These are the activations of a small neural network, seen along a few directions. Each row is one input.
In each table, some parts of the input vary, and every possible input appears once, in random order.
A made-up example of a description, with smaller parts first: one of 3 separate values, together with either a single point or one of 9 places around a ring or (one of 6 places along a line, together with one of 8 places around a ring).
Shared parts are said once, and a part with two or three values counts as separate values.
(in the rows, 128 means zero)

Other details of the inputs vary at random and push rows far along two fixed directions, the same in every table; ignore that.
These rows show it; all are for the same input, with only those details redrawn:
[132 131 130 123 130 121 120 132 134 135 135]
[132 131 130 123 130 120 120 132 134 135 135]
[162  61 242 122 174 219  75  72  47 131 123]
[116 112 136 144 116 120 143 109 152  81 106]

Table:
r1: [122 138 130 119 126 129 125 145 122 129 131]
r2: [134 138 116 118 147 126 131 135 118 121 137]
r3: [121 106 127 146 135 124 141 103 125  76 112]
r4: [120 108 135 144 116 120 148 115 144  86  95]
r5: [137 134 111 125 137 130 140 123 117 131 144]
r6: [131 134 129 123 119 121 121 138 119 132 132]
r7: [127 137 126 127 128 134 123 150 124 130 128]
r8: [130 132 121 134 118 138 131 138 123 139 135]
r9: [129 126 123 126 126 132 137 134 129 147 130]
r10: [128 137 127 131 116 123 126 129 117 140 132]
r11: [128 132 127 121 139 131 125 143 136 136 124]
r12: [124 139 129 127 118 122 125 126 120 141 133]
r13: [117 111 138 144 117 121 142 108 151  81 106]
r14: [124 133 122 121 121 137 127 125 133 139 140]
r15: [109 110 133 139 119 133 145 120 139  80  91]
r16: [131 126 121 127 129 135 133 131 135 146 132]
r17: [142 135 115 122 141 117 128 128 116 124 137]
r18: [124 135 131 120 137 129 123 139 137 133 134]
r19: [127 127 108 130 140 129 136 125 117 133 146]
r20: [132 128 122 122 124 122 120 139 122 137 121]
r21: [139 138 114 130 138 120 133 119 114 133 138]
r22: [136 134 125 131 121 125 120 143 122 132 128]
r23: [122 138 127 115 132 133 119 137 133 130 132]
r24: [125 133 124 126 116 133 132 133 121 139 138]
r25: [127 137 125 126 122 126 120 122 129 141 134]
r26: [131 134 126 118 125 124 116 131 131 132 133]
r27: [112 118 134 140 106 117 144 112 142  78 103]
r28: [130 129 125 127 129 135 133 129 138 144 137]
r29: [132 137 123 139 119 128 124 134 120 141 129]
r30: [126 127 118 124 120 135 131 134 123 144 128]
r31: [129 132 111 135 141 119 129 121 114 134 140]
r32: [126 130 126 126 126 133 131 127 136 142 142]
r33: [119 139 132 116 128 128 124 141 125 130 132]
r34: [113 112 127 151 108 124 148 106 137  91  92]
r35: [124 132 114 123 150 125 127 137 118 123 139]
r36: [136 130 129 124 132 122 122 134 137 137 130]
r37: [131 130 126 132 126 122 130 130 125 148 124]
r38: [132 133 127 132 130 125 126 125 135 146 131]
r39: [127 134 130 121 139 131 125 140 139 135 130]
r40: [114 113 137 152 114 125 146  98 148  90 106]
r41: [122 134 126 122 117 132 131 130 124 139 140]
r42: [133 130 124 132 129 125 127 127 132 147 125]
r43: [137 127 126 124 132 122 122 136 133 138 125]
r44: [126 131 129 120 136 129 129 146 129 137 123]
- Describe the family of inputs behind these rows. => one of 4 places along a line, together with either one of 2 separate values or one of 9 places around a ring
- Changing only the place on the line of 4 turns r37 into r44. The same change can be made to r29. Which row results? => r7
- Start at r39 and move only the place on the line of 4, one step at a time. The first step leads to r36. Which rows follow, in order? => r38, r28
- Which other rows agree with r36 in the place on the line of 4? List them by row number. => r3, r4, r6, r13, r17, r20, r22, r26, r27, r43
- Change only the choice among 2 separate values in r19. List by row number the other rows that result. => r5

Table:
r45: [112 121 138 133 120 138 144  98 154 133 124]
r46: [123 108 126 137 116 143 134 133 142 123 105]
r47: [125 117 127 113 132 131 143 136 123  89 128]
r48: [146 141 143 112 130 150 102 131 120 183 170]
r49: [117 123 140 134 103 123 114 131 126 103 118]
r50: [131 145 135 114 172 154 102 160  80 164 149]
r51: [114 121 124 110 131 135 145 136 115  92 121]
r52: [121 128 124 131 146 135 135 135 125  92 120]
r53: [171 141 163 107 148 137  90 139 108 181 134]
r54: [121 126 148 126 124 108 112 113 142 111 109]
r55: [143 119 115 154 122 119 154 103 107 113 131]
r56: [125 120 137 139 113 144 144 108 154 126 130]
r57: [110 126 141 132 116 133 134  98 151 124 130]
r58: [130 126 128 133 155 128 130 124 141  93 127]
r59: [135 116 129 114 135 128 140 132 131  88 132]
r60: [108 119 128 140 112 151 151 125 132 131 107]
r61: [128 114 133 144 117 145 146 122 148 127 118]
r62: [133 124 146 132 117 114 112 123 142 104 114]
r63: [135 100 140 138 127 116 127 131 148 119 109]
r64: [125 137 142 130 112 128 135 132 123 117  85]
r65: [102 130 139 135 100 134 136 125 117 114 120]
r66: [119 115 131 142 114 148 149 126 140 128 114]
r67: [117 128 128 143 149 134 136 140 124  94 121]
r68: [122 123 146 139 110 123 129 114 141 112 135]
r69: [105 127 137 131 102 126 117 131 117 106 111]
r70: [129 128 126 133 149 132 133 131 133  91 124]
r71: [125 103 136 138 118 123 133 141 133 119 102]
r72: [109 125 148 133 117 117 129 104 141 118 129]
r73: [114 107 133 135 117 126 135 141 125 122  95]
r74: [146 132 147 134 116 122 130 128 139 113  96]
r75: [112 112 124 134 115 147 136 132 134 126  97]
r76: [125 121 135 139 107 149 146 115 147 124 126]
r77: [115 202  44 113  85  41 133 206 181 159 144]
r78: [143 117 116 153 128 115 151  96 114 114 135]
r79: [136 139 150 112 124 145 100 146  92 176 161]
r80: [134 102 138 139 121 120 130 137 141 118 106]
r81: [122 124  97 151 120 130 145  98  94 115 119]
r82: [132 119 123 115 146 128 132 119 139  90 130]
r83: [105 126 130 135 103 155 151 119 131 129 115]
r84: [122 125 144 139 104 128 131 121 134 110 131]
r85: [125 123 142 135 106 120 112 126 134 102 122]
r86: [166 132 113 127 154 135 102 109  83 181 169]
r87: [136 138 128  86 161 156 104 149  79 159 149]
r88: [132 121 121 116 140 133 134 126 132  89 126]
r89: [130 120 106 148 137 114 137  77 118 119 128]
r90: [156 119 139 111 148 151  93 142 123 190 147]
r91: [104 206  42 110  83  45 135 205 173 162 137]
r92: [103 131 132 134  99 150 142 119 127 120 121]
r93: [125 121 144 135 112 115 109 120 142 103 126]
r94: [149 133 125 123 144 145 121 124  52 184 155]
r95: [135 114 131 114 141 124 138 125 139  89 136]
r96: [138 133 158 102 144 127  73 128 104 176 154]
r97: [112 180  41 113 111  27 143 195 205 183 143]
r98: [123 126 138 138 103 144 137 115 143 116 132]
r99: [123 122 119 115 137 136 137 130 123  90 122]
r100: [110 132 121 129 145 139 138 135 117  95 113]
r101: [130 118 118 147 134 108 151  86 114 120 130]
r102: [133 120 100 153 121 127 143  98 102 112 126]
r103: [160 132 123 125 144 139 119 127  62 182 163]
r104: [156 139 153 107 133 133  81 150 101 167 144]
r105: [117 127 130 127 162 121 130 114 141  99 122]
r106: [143 120 142 105 156 146  93 132 122 196 141]
r107: [113 127 134 138 165 120 131 119 140 101 123]
r108: [114 126 135 137 100 147 139 119 135 117 128]
r109: [116 122 133 138 104 152 149 119 139 126 122]
r110: [142 134 134  83 177 137  97 129 104 163 159]
r111: [150 141 138 119 175 145  99 157  98 159 160]
r112: [127 209  47 114  90  44 149 204 186 169 130]
r113: [149 141 137 117 180 138  97 152 107 161 164]
r114: [132 107 129 138 119 140 131 129 150 121 109]
r115: [133 132 151 128 129 111 128 112 147 121  94]
r116: [139 128 145 111 153 149 108 126 121 202 151]
r117: [142 120 102 155 124 124 140  94 111 111 130]
r118: [122 116 133 108 148 118 138 115 139  96 130]
r119: [128 113 135 143 122 140 143 115 156 129 121]
- Describe the family of inputs behind these rows. => one of 5 places along a line, together with either one of 2 separate values or one of 4 places along a line or one of 9 places around a ring
- Changing only the place on the line of 5 turns r100 into r70. The same change can be made to r69. Which row results? => r85
- Start at r95 and move only the place on the line of 4, one step at a time. The first step leads to r82. Which rows follow, in order? => r58, r113
- Change only the place on the line of 5 in r48. List by row number the other rows that result. => r57, r92, r98, r108
- Change only the place on the line of 5 in r67. List by row number the other rows that result. => r50, r107, r111, r113

Table:
r120: [120 120 105 154 108 124 162  99 117 100 119]
r121: [131 135 126 118 152 125 127 135 135 108 141]
r122: [117 115 107 149 120 134 166  95 138 104 127]
r123: [122 115 105 157 119 120 163 103 118 101 114]
r124: [163  82 200 121 152 170  88  99 110 144 124]
r125: [129 151 112 109 119 123 121 176 116 183 136]
r126: [144  90 158 137 160 177 131  85  85 139 135]
r127: [133 149 100 114 145 134 131 167 124 176 158]
r128: [111 126  94 151 126  87 172  93 173  55 117]
r129: [123 128 143 138  88 131 124 119 134 132 115]
r130: [151 172  92  84 133  90  96 199 124 200 159]
r131: [134  97 180 120 160 191 100 105  81 121 146]
r132: [155  76 215 128 160 229  94  92  24 131 125]
r133: [105 135 123 127  92 126 140 137 136 105 106]
r134: [137 177 101  98 110 112 106 173 151 227 176]
r135: [138 151  99 119 151 109 114 167 110 155 143]
r136: [134 158 121  98 131 104 104 167 124 156 141]
r137: [150 146 101 101 158 116 115 165 130 159 162]
r138: [139 155  99 112 155 129 124 164 127 171 151]
r139: [107 116 112 165 113 120 170 114 144  45  77]
r140: [107 122 129 137  93 134 149 132 134 102  97]
r141: [113 122 108 141 144 117 150 132 156  86 111]
r142: [131 160 111 104 152 118 117 156 131 149 167]
r143: [130 162 100 113 121 127 122 162 105 156 155]
r144: [110 119 141 125 126 120 140 124 165  77 104]
r145: [140 148 121 121 128 120 115 149 155 190 138]
r146: [136 157  90 120 122 115 128 133 100 167 162]
r147: [142 163  99 113 143  97 116 135 103 162 171]
r148: [116 126 149 147  96 106 130 108 153  89 104]
r149: [152 105 183 119 166 169  94 110  66 110 131]
r150: [147 122 138 130 114 107 112 132 138 134 118]
r151: [108 117 118 146 117 145 164 120 146  86 115]
r152: [179  63 207 126 183 195  85  65  25 125 130]
r153: [112 127  99 143 115 123 164  98 146  98 131]
r154: [132 155 111 110 127 118 116 170 121 172 125]
r155: [102 110 114 167 104 125 177 117 141  49  83]
r156: [114 115 139 147  93 136 148 112 168 122 109]
r157: [105 125 142 122 124 124 137 124 160  88 113]
r158: [166  71 237 135 153 211  75  79  54 154 101]
r159: [143 145  90 117 166 107 122 137 123 176 161]
r160: [109 123 120 137 117 106 138 141 146  94  89]
r161: [112 131 126 141 123 115 143 120 129  63 114]
r162: [154  95 207 121 153 169  86  95 110 140 129]
r163: [111 121 135 122 113 149 142 135 144 129 116]
r164: [111 133 133 118 107 128 117 142 122 123 125]
r165: [105 137 131 127 107 105 136 133 146  84 105]
r166: [106 132 109 136 114 134 158 126 150  88 123]
r167: [146  64 231 115 167 232  93  97  61 149 114]
r168: [144 112 113 131 152 118 139 103 131 110 136]
r169: [140 148 119 125 108 115 115 159 129 198 140]
r170: [146 153  87 127 143 107 129 137 103 171 146]
r171: [ 98 128  86 161  95  90 169  97 148  58 115]
r172: [101 129 127 151  93  92 155 108 202  72 103]
r173: [119 107 134 125 126 121 141 128 165  81  99]
r174: [134 120 110 144 146 110 135 108 108 114 121]
r175: [109 117 143 142  98 126 131 109 169 109 120]
r176: [117 108 141 151 119 116 136 111 175 104  96]
r177: [109 126 138 117 112 148 136 131 143 122 119]
r178: [135  97 181 118 154 183 111 116 106 137 105]
r179: [138  88 192 114 169 181  94 116  97 137 112]
r180: [130 153 123 119 100 110  99 150 131 177 152]
r181: [158 174  78  94 148  91 103 194 112 188 173]
r182: [146 156 129 115 119  95  98 151 136 169 145]
r183: [138 156 101 111 153 106 123 127 125 159 175]
r184: [113 116 129 151  99 123 154 121 177 122 105]
r185: [116 150 118  98 125 127 110 162 140 167 156]
r186: [109 122  84 162 123 102 184  96 172  72  99]
r187: [154 182  74 100 149  77 108 161 108 193 186]
r188: [105 125 119 146 110 125 143 122 126  69 117]
r189: [120 112 138 156 107 106 132 115 154 100  89]
r190: [131 151  93 113 141 117 121 132 120 171 181]
r191: [126 124 140 144  88 131 131 122 134 139 112]
- Describe the family of inputs behind these rows. => one of 2 separate values, together with one of 4 places along a line, together with one of 9 places around a ring
- Changing only the choice among 2 separate values turns r145 into r158. The same change can be made to r126. Which row results? => r123
- Change only the place on the ring of 9 in r160. List by row number the other rows that result. => r125, r130, r133, r136, r140, r154, r164, r165
- Change only the choice among 2 separate values in r130. List by row number the other rows that result. => r173
- Change only the place on the ring of 9 in r179. List by row number the other rows that result. => r144, r157, r163, r167, r173, r177, r178, r185
